Each row below holds a small network's activations on one input, seen along a few directions.
In each table, some parts of the input vary, and every possible input appears once, in random order.
Descriptions start from the smaller parts, as in this example, which fits no table here: one of 8 places around a ring, together with either a single point or one of 11 places along a line or (one of 2 separate values, together with one of 6 places along a line).
Shared parts are said once, and a part with two or three values counts as separate values.
In the rows, zero is written as 128.

Other details of the inputs shift rows strongly along two fixed directions, in all tables alike. That doesn't count.

Table:
x1: 136 86 112 112 147 183 93 127 101 164 124
x2: 144 79 133 122 166 183 80 127 136 182 128
x3: 140 160 113 108 138 121 134 114 62 90 126
x4: 142 117 144 110 111 133 112 130 151 147 120
x5: 113 126 158 158 93 104 163 131 202 162 149
x6: 136 148 94 114 148 147 114 124 45 103 108
x7: 111 115 122 120 141 119 140 134 109 94 136
x8: 116 113 111 89 179 177 98 111 54 120 101
x9: 135 119 126 132 131 134 137 150 160 120 139
x10: 122 110 124 125 134 164 111 122 109 151 118
x11: 110 145 117 111 151 146 118 114 101 105 110
x12: 143 95 129 117 121 177 83 143 155 185 106
x13: 145 131 132 137 106 100 153 130 151 106 154
x14: 95 191 102 121 127 58 165 102 36 61 121
x15: 135 109 120 98 144 142 116 110 77 123 135
x16: 119 141 142 149 131 128 116 119 166 140 124
x17: 137 128 132 128 134 163 119 143 169 141 125
x18: 130 147 117 148 137 75 151 137 102 73 142
x19: 160 95 111 126 136 180 101 142 140 170 125
x20: 132 137 140 127 113 141 123 104 164 145 128
x21: 136 139 124 144 107 77 171 140 151 118 152
x22: 116 122 145 155 91 71 179 134 178 130 161
x23: 110 152 144 142 84 51 170 145 153 112 136
x24: 141 107 140 117 148 156 77 138 136 167 106
x25: 140 140 139 150 133 134 124 140 159 137 130
x26: 144 145 115 121 136 136 131 129 114 148 125
x27: 127 120 158 140 102 125 148 116 171 137 140
x28: 98 173 93 122 130 95 139 104 29 60 110
x29: 122 115 136 115 127 139 113 145 155 132 110
x30: 104 135 166 181 96 79 161 131 202 117 151
Description of these inputs: one of 5 separate values, together with either a single point or one of 5 places around a ring.
Changing only the choice among 5 separate values turns x29 into x24. The same change can be made to x9. Which row results? -> x18
Which other rows agree with x1 in the choice among 5 separate values? List them by row number. -> x6, x10, x12, x19, x28
Which other rows agree with x27 in the choice among 5 separate values? List them by row number. -> x3, x4, x13, x15, x20

Table:
x31: 133 119 125 121 130 137 120 129 122 139 125
x32: 118 133 137 145 113 98 150 130 143 111 141
x33: 130 119 125 121 138 141 120 131 125 130 126
x34: 111 154 96 102 155 94 134 118 7 50 115
x35: 127 131 136 140 115 112 143 138 154 120 137
x36: 130 119 125 123 138 144 121 128 125 131 127
x37: 133 118 129 127 128 135 124 131 136 146 128
x38: 132 116 133 128 128 138 122 128 136 140 131
x39: 138 116 127 124 138 154 115 132 134 145 126
x40: 130 128 128 131 131 125 128 135 129 125 128
x41: 115 150 134 123 128 148 109 109 132 144 105
x42: 130 127 127 133 130 128 129 132 129 125 130
x43: 125 129 134 140 109 112 147 132 153 128 140
x44: 135 122 125 122 136 139 118 134 122 131 123
x45: 126 140 132 140 110 97 153 133 145 111 141
x46: 126 140 132 142 109 99 154 130 145 111 142
x47: 119 133 138 142 111 99 152 130 143 110 142
x48: 131 118 125 123 136 142 118 129 124 129 126
x49: 119 133 138 139 112 97 151 133 143 110 140
x50: 131 127 127 131 128 129 128 133 128 123 129
x51: 138 125 123 124 131 138 121 127 123 136 128
x52: 127 123 132 129 130 123 128 129 129 129 131
x53: 116 149 134 125 131 147 111 108 133 146 104
x54: 132 117 129 121 134 137 118 128 122 136 126
x55: 120 136 133 144 108 98 152 131 143 116 141
x56: 133 119 124 123 129 139 121 127 122 139 127
x57: 129 118 125 123 139 139 118 131 125 132 125
x58: 138 125 123 123 135 135 121 128 125 138 128
x59: 138 126 123 126 134 137 122 126 124 138 129
x60: 138 124 123 122 132 136 120 129 124 136 126
x61: 129 119 124 126 139 142 119 128 125 132 127
x62: 133 120 125 120 131 138 123 129 123 140 127
x63: 116 150 134 122 130 148 113 108 134 145 105
What is each input in this table made of? -> one of 3 separate values, together with either a single point or (one of 2 separate values, together with one of 5 places around a ring)
Changing only the choice among 3 separate values turns x56 into x43. The same change can be made to x34. Which row results? -> x33
Which other rows agree with x58 in the choice among 3 separate values? List them by row number. -> x32, x37, x40, x42, x52, x53, x55, x57, x59, x61
Which other rows does x46 become when the choice among 2 separate values takes its other values? List them by row number. -> x45
Which other rows does x32 become when the choice among 3 separate values takes its other values? List them by row number. -> x38, x47
